Each row below holds a small network's activations on one input, seen along a few directions.
In each table, some parts of the input vary, and every possible input appears once, in random order.
Descriptions start from the smaller parts, as in this example, which fits no table here: one of 3 separate values, together with either a single point or one of 9 places around a ring or (one of 4 places along a line, together with one of 8 places around a ring).
Shared parts are said once, and a part with two or three values counts as separate values.

Other details of the inputs vary at random and push rows far along two fixed directions, the same in every table; ignore that.

Rows:
R1: [ 26  44  40   2  58  21 -69 -17  69 -66 -15 -31 -10 -15  20   3]
R2: [ 26  42  42   1  59  18 -72 -17  70 -74 -11 -29 -13 -22  14   2]
R3: [ 17  -4  40   2  38  50 -52 -21  60  12 -29   5   6 -23  -3  12]
R4: [  4  62  60  64  64  48 -55  -3  27 -79 -21  -5 -30 -28  14  -8]
R5: [ -6   6 -45 -21 -41 -56  47  10 -47  -5  28 -15   1  37   9 -11]
R6: [ -6 -58  -5 -12 -28  31  23  -6  -9  98 -17  41  25  -5 -22  16]
R7: [-16  -6 -47 -17 -39 -61  36  11 -44  -2  28 -14   1  24  -4 -15]
R8: [ -7  35 -36 -19 -12 -64   2   5 -20 -69  37 -31 -20  12   2 -24]
R9: [ 12  49 -14 -10   5 -36  -6  -9   1 -62  15 -32 -16  23  26 -12]
R10: [ -7 -60  -9 -20 -33  29  38   3 -13  96 -11  42  24  -4 -18  20]
R11: [-16 -48 -40 -16 -45 -35  54  19 -44  58  14   5  18  18 -10   3]
R12: [ -8 -32  59  71  29  83 -15   3   0  64 -45  36  12 -29 -16  17]
R13: [ 10 -48  31   6  21  63 -28 -18  44  74 -41  22  23 -21 -14  22]
R14: [ -8 -64 -11 -13 -33  28  33  -4 -13 103 -17  41  25  -3 -21  16]
R15: [-12   8 -43 -35 -44 -39  40   7 -36 -14  33   9  -8  15  -4 -11]
R16: [ 19  -7  41  11  44  42 -52 -19  59  14 -36 -10  11 -16   7  15]
R17: [ -7 -33 -34 -11 -42 -30  47   4 -45  59   7   5  19  31  -3   0]
R18: [ -8 -36  57  65  25  83  -3  13  -2  64 -40  38  11 -28 -12  21]
R19: [ 14  25  -2 -11   3 -18   3  -3   5 -29   7 -17  -4  16  23  -1]
R20: [  3  39 -13 -12  14 -39 -22  -5  10 -75  19 -31 -20   2   9 -17]
R21: [-24  56 -12  36 -11 -35  25  29 -59 -86  33  -7 -34   7   4 -28]
R22: [-13  -8 -41 -23 -32 -56  35  17 -36 -13  32 -11  -3  13  -6 -12]
R23: [  4  17  -9 -20   1 -13  -4   1  10 -36  16  -6  -9  -3   4  -4]
R24: [  2  18 -10 -18   0 -14  -8  -1  10 -35  15  -8  -9   0   0  -7]
Each input here is: one of 4 places along a line, together with either a single point or one of 5 places along a line.
The inputs of R19 and R9 match in every part but the place on the line of 4. If R23 is changed in the same way as R19 into R9, which row does it become?
> R13
List by row number the other rows that have the place on the line of 4 in common with R2.
> R1, R5, R15, R21, R24
List by row number the other rows that have the place on the line of 4 in common with R3.
> R6, R7, R8, R12, R17

Rows:
R25: [ -1 -74  43  39  11  64 -18  -8  10 121 -48  27  41 -13 -28  25]
R26: [ 24  -4 -21 -65 -14 -21   4 -15  30   6   9 -13  15  18  16  11]
R27: [-10  22 -36  11 -21 -46  34  -1 -46 -19  10 -19 -10  34  20 -19]
R28: [  -6   50  -12   -2    6  -56  -13   20  -18 -102   44  -28  -26   -2
   -3  -23]
R29: [ 35  45  12 -43  39  -6 -80 -45  84 -60  -3 -36  -4  -2  12  -5]
R30: [-22  15 -45  -4 -49 -28  51   0 -62  -3  23  24 -16  20  -3 -20]
R31: [ 11  39 -46 -69  -3 -75 -23 -14  30 -87  37 -44 -16   8  11 -21]
R32: [  4 -63 -44 -67 -40 -27  37   0   7  66   8   1  25  10  -6  14]
R33: [ -7  18  12  10  20   7 -27   5  14 -38   5   1 -14 -23  -9  -7]
R34: [  3  16   8  14  -5 -10   3  -1 -22  -2   5  -5   4  15   6  -1]
R35: [  8 -23  33  12  18  30  -6  17  15  19  -5   8  10 -19  -9  19]
R36: [-10  -7  -2  13   3 -19  -4  15 -10  -9   8 -11  -1  -6  -9  -5]
R37: [-29  -4 -38   5 -40 -15  32  -3 -48  13   9  24 -11   5 -19 -19]
R38: [ 12  53  26  34  54  10 -61 -26  44 -72 -23 -38 -22  -4  22 -14]
R39: [ -8   2  -2  -2  -4   3  14  20  -9 -16  12   8  -9 -12  -3   2]
R40: [-15  49 -23   1 -15 -40  -3   2 -32 -69  35  -8 -24  10  -7 -27]
R41: [-19 -83   0  11 -21  61  44  11 -11 115 -33  56  20 -25 -22  22]
R42: [-18 -27 -36  -3 -55 -43  76  33 -72  39  27   8  14  32  -3   1]
R43: [ 14 -26  66  35  39  68 -56 -14  38  53 -38  15  24 -23 -23  22]
R44: [ 16  20  26  23  37  27 -15  -5  32 -19 -29 -19  -6   1  33   7]
R45: [-22 -69 -26   3 -46 -18  69  38 -56  81   9  17  23   9 -17  10]
R46: [ 48  28  31 -43  42  24 -73 -52  91 -18 -20 -20   8   0  22  12]
R47: [-17  27 -37  10   3 -57   9   8 -19 -69  16 -38 -27   9  14 -27]
R48: [ 20   6  50  13  27  39 -19   7  24   3 -10   6   9  -8   4  21]
R49: [  2 -19   9  22  24  20   3   7  20  12 -26 -13  -1  -8  17   8]
R50: [ 28  12  71  28  46  60 -55 -17  41  13 -28   8  13 -15  -1  20]
R51: [-13  31 -24  -3 -32 -32  28   5 -51 -24  31   8 -11  21  -2 -16]
R52: [ -2 -30  42  27  40  83 -41 -16  52  43 -50  33   2 -49 -15  13]
R53: [-21 -49 -25  -4 -56   0  73  28 -63  82  11  39  19  15 -17  11]
R54: [ -5  46 -13  -6  -8  -4  19   3 -14 -58  14   9 -28   2  18 -13]
The inputs of R36 and R45 match in every part but one. If R28 is changed in the same way as R36 into R45, which row does it become?
> R35
What do these inputs look like to the network?
> one of 5 places around a ring, together with either a single point or one of 5 places along a line
Which other rows does R41 become when the place on the ring of 5 takes its other values? List them by row number.
> R30, R37, R52, R54

Rows:
R55: [ 22 -30  20 -24  21  36 -33 -27  61  49 -31   2  18  -8  -1  19]
R56: [-12   0 -21  -6 -21 -13  31  12 -27  -5  12  16  -9  -1  -1  -5]
R57: [  2  40  -7  -3  -7 -21  14  14 -18 -50  22 -13 -16  17  15  -6]
R58: [-27 -33 -45   3 -37 -40  51  25 -55  32  14  -1   6  13 -16 -11]
R59: [-22 -18 -40  -3 -48 -26  64  18 -57  33  14  12   6  21   1  -7]
R60: [ 12 -67  -3 -31 -17  14  14  -1  16  92 -13  14  37   4 -11  26]
R61: [  3  27  -1   4   0 -34  10  11 -20 -44  18 -23 -10  14  15  -8]
R62: [-25   7 -40 -10 -41 -48  29  11 -52 -18  34   1 -11   7 -16 -20]
R63: [-16   7 -39   0 -31 -51  41   8 -54 -13  24 -14 -10  28   3 -18]
R64: [  4  16  13  -3   8   9   1   9   3 -25   8   9 -10  -6   1   2]
R65: [ -1  39   5   2  23  -8 -28   4  17 -73  11 -14 -25 -18  10 -13]
R66: [ -6 -47   5  16 -20  40  26  -2 -11  88 -25  29  22   4  -9  17]
R67: [-25 -35 -45   4 -42 -40  47  19 -55  32  15   1   4  18 -20 -12]
R68: [ 15 -43   1 -29  -4  21 -13 -21  30  75 -20  11  30   0 -10  14]
R69: [  5  14  12  18  15   2 -15 -12   1  -1  -5  -5   3   8   6  -1]
R70: [ 12  41  26   9  21  24 -32 -16  21 -36 -11  -3  -7   1  14  -1]
R71: [  7  56  10  -3  16  -1 -25 -12  11 -70  12   0 -23  -8   7 -13]
R72: [ -6   3   7   8   9  10 -15  -2  12 -13   0   2  -9 -14  -9  -3]
R73: [  5 -29  43  18  25  49 -27   3  35  35 -20  17  14 -29 -12  20]
R74: [ 20  17   7 -33  28   0 -37 -21  57 -32  -9 -21   0  -6  17   7]
R75: [ 12 -24  36  28  33  46 -22  -7  28  45 -38   4  11 -13   9  18]
R76: [  4  45   6  11  23 -17 -37  -6  12 -66   8 -24 -16  -2   3 -14]
R77: [ 10 -32  42  26  31  43 -27   4  31  39 -28   3  19 -19  -9  17]
R78: [  6  47   7  -1  16   4 -18 -11  14 -73   9  -5 -25 -11  10 -11]
What do these inputs look like to the network?
> one of 4 places along a line, together with either a single point or one of 5 places around a ring
The inputs of R56 and R71 match in every part but the place on the line of 4. If R58 is changed in the same way as R56 into R71, which row does it become?
> R76
A walk changes only the place on the ring of 5. It starts at R67 and steps to R63. List the rest of the walk in order.
> R66, R78, R72
List by row number the other rows that have the place on the line of 4 in common with R61.
> R57, R60, R64, R73, R77
A walk changes only the place on the line of 4. It starts at R60 and steps to R74. List the rest of the walk in order.
> R55, R68
